Each row below holds a small network's activations on one input, seen along a few directions.
Each table varies a few parts of the input and shows all the possible inputs, shuffled.
Descriptions start from the smaller parts, as in this example, which fits no table here: one of 3 separate values, together with either a single point or one of 11 places along a line or (one of 4 places along a line, together with one of 5 places around a ring).
Shared parts are said once, and a part with two or three values counts as separate values.

Other details of the inputs shift rows strongly along three fixed directions, in all tables alike. That doesn't count.
To show where, the next rows are all for the same input, with only those details redrawn:
-61 10 -48 -41 2 58 9 -4 23 -42 10
-2 8 -18 62 -33 -46 6 -10 0 38 -30
6 17 -10 36 -31 -21 6 1 2 20 -25
32 42 -16 6 -51 58 19 34 14 -2 -29
-1 8 -17 64 -35 -49 6 -10 1 37 -27
23 23 61 -34 57 -70 -9 -31 -7 1 10
71 53 67 -49 30 -6 0 8 1 -8 -3
-15 0 -2 44 14 -85 -7 -35 -4 33 -9

Rows:
x1: -65 -30 -20 -14 18 29 -14 -4 3 -30 38
x2: -13 14 -4 51 -1 -87 5 -23 -10 34 7
x3: -56 -23 -19 -1 42 -60 11 -34 -6 -13 35
x4: 89 68 48 -27 -18 58 0 32 -8 0 -6
x5: 35 13 47 33 6 -60 -5 -6 -17 34 12
x6: 33 52 -22 6 -57 55 24 28 4 -5 -18
x7: -36 -33 -58 -58 -5 59 13 -20 13 -53 -3
x8: 9 3 -3 53 -23 -37 18 10 9 30 -11
x9: -90 -24 -34 23 -4 -6 -22 -9 10 14 9
x10: -36 12 -26 -15 4 24 12 1 21 -13 10
x11: 13 -17 45 -44 47 10 -20 8 -3 -23 9
x12: -68 -36 -4 -14 60 -61 -12 -22 -5 -7 20
x13: 6 30 -24 38 -52 46 10 23 2 21 -6
x14: 12 -3 -5 51 -28 -14 7 15 -11 17 -1
x15: 58 25 19 -51 4 89 13 39 2 -38 13
x16: -44 -12 -24 29 -8 -18 5 8 8 21 -3
x17: 81 58 65 -21 -19 64 -10 44 -1 9 0
x18: 10 -45 -19 50 -47 -24 -20 -11 -17 38 -46
x19: 0 -11 -9 -30 35 -15 14 -16 -2 -28 25
x20: -20 11 -25 14 -16 0 7 -7 10 5 -9
x21: 3 0 12 50 -33 -4 -6 19 -8 27 2
x22: 37 -15 -24 33 -41 -39 13 -29 -15 18 -29
x23: -37 -30 2 11 15 -14 -21 7 0 3 6
x24: -9 7 10 16 -16 3 -23 10 -6 22 -20
x25: -31 18 8 -71 49 14 16 -7 5 -51 46
x26: -35 -35 -41 29 -9 1 7 6 6 9 -12
x27: -12 -22 -34 17 -35 75 1 26 4 -16 4
x28: 51 -9 66 -43 65 -49 -12 -12 -5 2 4
x29: 55 0 -17 17 -39 46 28 33 13 5 -26
x30: 27 12 86 -47 57 -23 -24 11 -8 -1 18
x31: 22 -23 -21 34 -45 56 -2 38 6 23 -29
x32: 35 19 34 -85 54 28 17 7 -2 -57 31
x33: -32 5 -3 -6 -7 30 -22 -8 -3 -8 13
x34: -33 -47 -5 -46 48 -49 -19 -55 -13 -13 -3
x35: 66 2 21 17 -15 1 6 10 -9 15 -1
x36: -68 4 -41 -34 9 49 -6 -3 19 -25 0
x37: -38 12 -13 -14 6 16 -2 9 14 -4 -1
x38: 46 -17 56 -46 46 -60 -19 -54 -35 -4 9
x39: -58 -55 -46 -26 -9 38 -19 -38 -6 -30 12
x40: 49 -26 48 35 7 -50 -18 -12 -17 34 2
x41: 33 11 2 22 -11 1 21 31 5 6 -13
x42: -42 -26 -47 -23 13 39 17 2 24 -45 15
Q: The inputs of x17 and x37 match in every part but one. If x1 is changed in the same way as x17 into x37, which row does it become?
A: x12
Q: The inputs of x22 and x38 match in every part but one. If x2 is changed in the same way as x22 into x38, which row does it become?
A: x13
Q: What is each input in this table made of?
A: one of 6 places around a ring, together with either a single point or one of 6 places along a line
Q: Which other rows does x14 become when the place on the line of 6 takes its other values? List them by row number.
A: x4, x5, x13, x15, x35
Q: A walk changes only the place on the ring of 6. It starts at x26 and steps to x42. List the rest of the walk in order.
A: x32, x15, x27, x11
Q: Which other rows agree with x29 in the place on the ring of 6? List them by row number.
A: x7, x8, x10, x20, x41, x42

Rows:
x43: 1 6 14 8 -20 -5 -1 9 5 26 -19
x44: -57 -29 -30 -13 12 55 -15 3 20 -29 0
x45: 2 49 -45 -9 -38 62 38 36 9 -1 -12
x46: -18 30 -25 -4 -5 -4 18 -9 15 12 -11
x47: -1 0 37 -52 57 21 -24 15 22 -16 9
x48: 33 57 49 -14 41 -49 -10 -15 4 15 5
x49: 71 7 -21 4 -49 43 29 40 -2 -3 -41
x50: -11 23 13 34 -12 -47 -14 -10 1 31 -7
x51: 17 6 -38 -7 -41 69 21 39 -5 -26 -27
x52: 21 -24 3 43 -5 -44 7 -17 -13 13 -6
x53: -10 25 -27 65 -61 -2 4 26 -2 36 -18
x54: 13 -7 -21 -7 -21 36 7 3 12 -16 -34
x55: -16 51 29 -65 71 -18 -2 -14 -7 -32 37
x56: 52 -28 15 18 -16 -7 -10 -5 -10 18 -5
x57: 5 16 8 -22 -16 42 12 35 0 0 0
x58: -8 -54 -1 -27 36 -29 -15 -41 -11 -21 19
x59: -81 -5 -29 -33 16 5 -8 -28 -12 -30 32
x60: 4 12 -4 -9 -37 82 -2 18 9 -18 12
x61: 40 49 7 7 -7 27 27 17 16 -14 4
x62: -46 -2 7 -33 37 -47 0 -20 -4 -2 24
x63: 1 29 16 18 30 -70 18 -16 -16 2 5
x64: 66 -9 56 -41 23 -20 -24 -15 -12 0 -18
x65: -26 16 -25 23 -25 29 20 27 27 -4 21
x66: -37 -40 -49 -49 16 34 7 -28 19 -38 2
x67: -23 -22 13 61 0 -91 -8 -14 -16 31 -9
x68: -23 36 21 -72 65 -21 0 -34 -22 -37 34
x69: 67 -12 -1 -12 -15 30 19 10 6 -9 -6
x70: 61 49 55 -43 5 42 7 65 4 -12 -1
x71: 73 64 44 -29 11 26 28 19 10 5 14
x72: 35 22 42 -13 -9 -9 -16 13 -23 9 -9
x73: 3 3 -25 -2 -40 88 -10 39 -13 -5 -19
x74: -4 -14 -26 73 -41 8 0 48 3 41 -24
x75: -28 -57 -44 14 -4 -36 3 -27 -21 -1 -6
x76: 1 28 -3 48 7 -57 21 0 11 27 14
x77: 11 -17 46 15 24 -51 -43 -28 -21 30 -12
x78: 19 -14 -23 -33 -7 32 13 -9 18 -25 -24
x79: 59 7 -13 34 -55 52 20 35 3 -2 -26
x80: -4 -2 -19 68 -62 7 6 22 12 26 -37
x81: -53 7 -47 55 -9 -47 17 -29 12 7 -11
x82: -5 -7 -23 73 -47 16 -16 34 -11 41 -25
x83: -36 4 -11 10 -18 29 -11 13 9 -7 16
x84: 10 18 31 -2 2 -53 -5 -12 5 37 -15
x85: 20 51 4 11 3 -13 19 16 25 15 -10
x86: -46 9 -56 49 -48 19 25 36 17 11 1
x87: 14 -3 -15 -18 -5 33 16 16 -13 -29 -13
x88: 34 27 63 -12 31 -49 -5 -11 4 1 2
x89: -10 7 20 35 -13 -42 -22 -4 -3 34 -11
x90: 31 -37 -9 21 -13 -43 -3 -26 -10 24 -31
x91: -49 4 -48 56 -19 -40 8 -41 -7 16 14
x92: -42 -38 -47 42 -18 -42 4 -18 -12 21 -3
x93: 56 41 43 -15 -11 23 18 26 6 12 14
x94: 29 36 34 0 -17 12 -9 37 -14 12 -9
x95: -7 -8 4 -66 30 20 -3 -5 -13 -32 18
x96: 27 -14 -36 57 -56 0 18 2 3 18 -54
x97: 35 14 70 -21 22 -39 -30 -19 -13 15 -1
x98: -50 -26 -30 -42 25 14 -6 -29 15 -20 12
x99: 73 16 70 -49 40 -22 -8 -10 -8 -13 -20
x100: -6 18 14 46 -11 -46 -8 -6 -5 29 16
x101: -56 -30 -35 -10 12 52 -7 16 4 -33 11
x102: -33 -7 -13 5 -3 38 -30 12 10 3 -11
x103: -16 24 1 34 27 -96 12 -8 -1 28 2
x104: -60 -30 -33 -25 10 56 -13 2 19 -7 2
x105: 12 -11 7 17 -3 58 -1 28 9 -14 11
x106: 1 -40 -11 50 2 -92 1 -32 -20 25 -21
x107: -61 -55 -37 -36 24 11 -14 -27 -15 -36 21
x108: -82 5 -51 -16 -5 35 8 8 35 -20 12
x109: 52 16 56 -13 25 35 -6 42 7 -1 16
x110: -15 -4 40 -40 59 17 -32 -4 -6 -22 39
x111: 76 -11 19 -19 -7 27 11 5 -9 -8 -5
x112: 63 9 28 -15 -10 28 4 9 -6 0 3
x113: 49 -23 5 -3 -16 4 -6 -11 -7 6 -31
x114: 62 8 -6 7 -56 52 7 42 -12 9 -33
x115: -50 -26 -37 -49 10 45 -8 -24 17 -31 8
x116: 0 3 45 16 25 -72 -15 -2 9 25 -2
x117: -37 8 3 -32 14 10 -10 -25 0 -24 33
x118: -58 -8 -22 32 -1 -46 9 -14 -9 -6 10
x119: -32 -9 -15 0 -19 28 7 12 11 1 14
x120: 43 -7 56 3 27 -10 -11 9 -9 27 16
x121: 23 -24 32 4 16 -62 -23 -34 -14 21 -11
x122: 38 -24 -3 -7 -14 13 5 3 -24 -3 -15
x123: -15 44 22 -47 57 -6 -1 -19 4 -28 43
x124: -41 -34 12 -26 52 -29 -20 -11 -12 4 17
x125: 10 -18 19 -55 52 2 7 -26 -4 -47 27
x126: -68 2 -19 -37 13 15 -14 -35 8 -24 19
x127: -43 -6 8 -24 30 3 -3 8 21 -21 35
x128: 35 -23 -42 50 -56 -7 24 12 -13 22 -41
x129: -70 20 -65 -23 -8 40 6 -28 13 -22 3
x130: 59 12 57 -18 10 43 -21 15 -16 -1 10
x131: -39 -20 20 -10 39 -35 -10 -20 3 -23 32
x132: 63 -11 1 9 -17 6 22 2 0 0 -8
x133: -36 -55 -39 54 -24 -33 -7 -29 -10 18 10
x134: -1 -37 -1 54 1 -85 -8 -36 -11 45 2
x135: -60 -3 -37 -7 -6 42 14 -1 23 -39 31
Q: What is each input in this table made of?
A: one of 3 separate values, together with either one of 11 places along a line or (one of 4 places along a line, together with one of 5 separate values)
Q: The inputs of x124 and x104 match in every part but the choice among 3 separate values. If x103 is changed in the same way as x124 into x104, which row does it become?
A: x85
Q: The inputs of x78 and x132 match in every part but the choice among 3 separate values. If x88 is changed in the same way as x78 into x132, which row does it become?
A: x135
Q: The inputs of x63 and x81 match in every part but the choice among 3 separate values. If x114 is changed in the same way as x63 into x81, which row does it become?
A: x121
Q: Which other rows does x58 become when the place on the line of 11 takes its other values? List them by row number.
A: x52, x56, x69, x79, x111, x112, x125, x132, x133, x134
Q: Which other rows does x92 become when the place on the line of 11 takes its other values? List them by row number.
A: x49, x51, x75, x87, x95, x106, x107, x114, x122, x128
Q: Which other rows does x118 become when the place on the line of 4 takes its other values? List them by row number.
A: x63, x67, x101
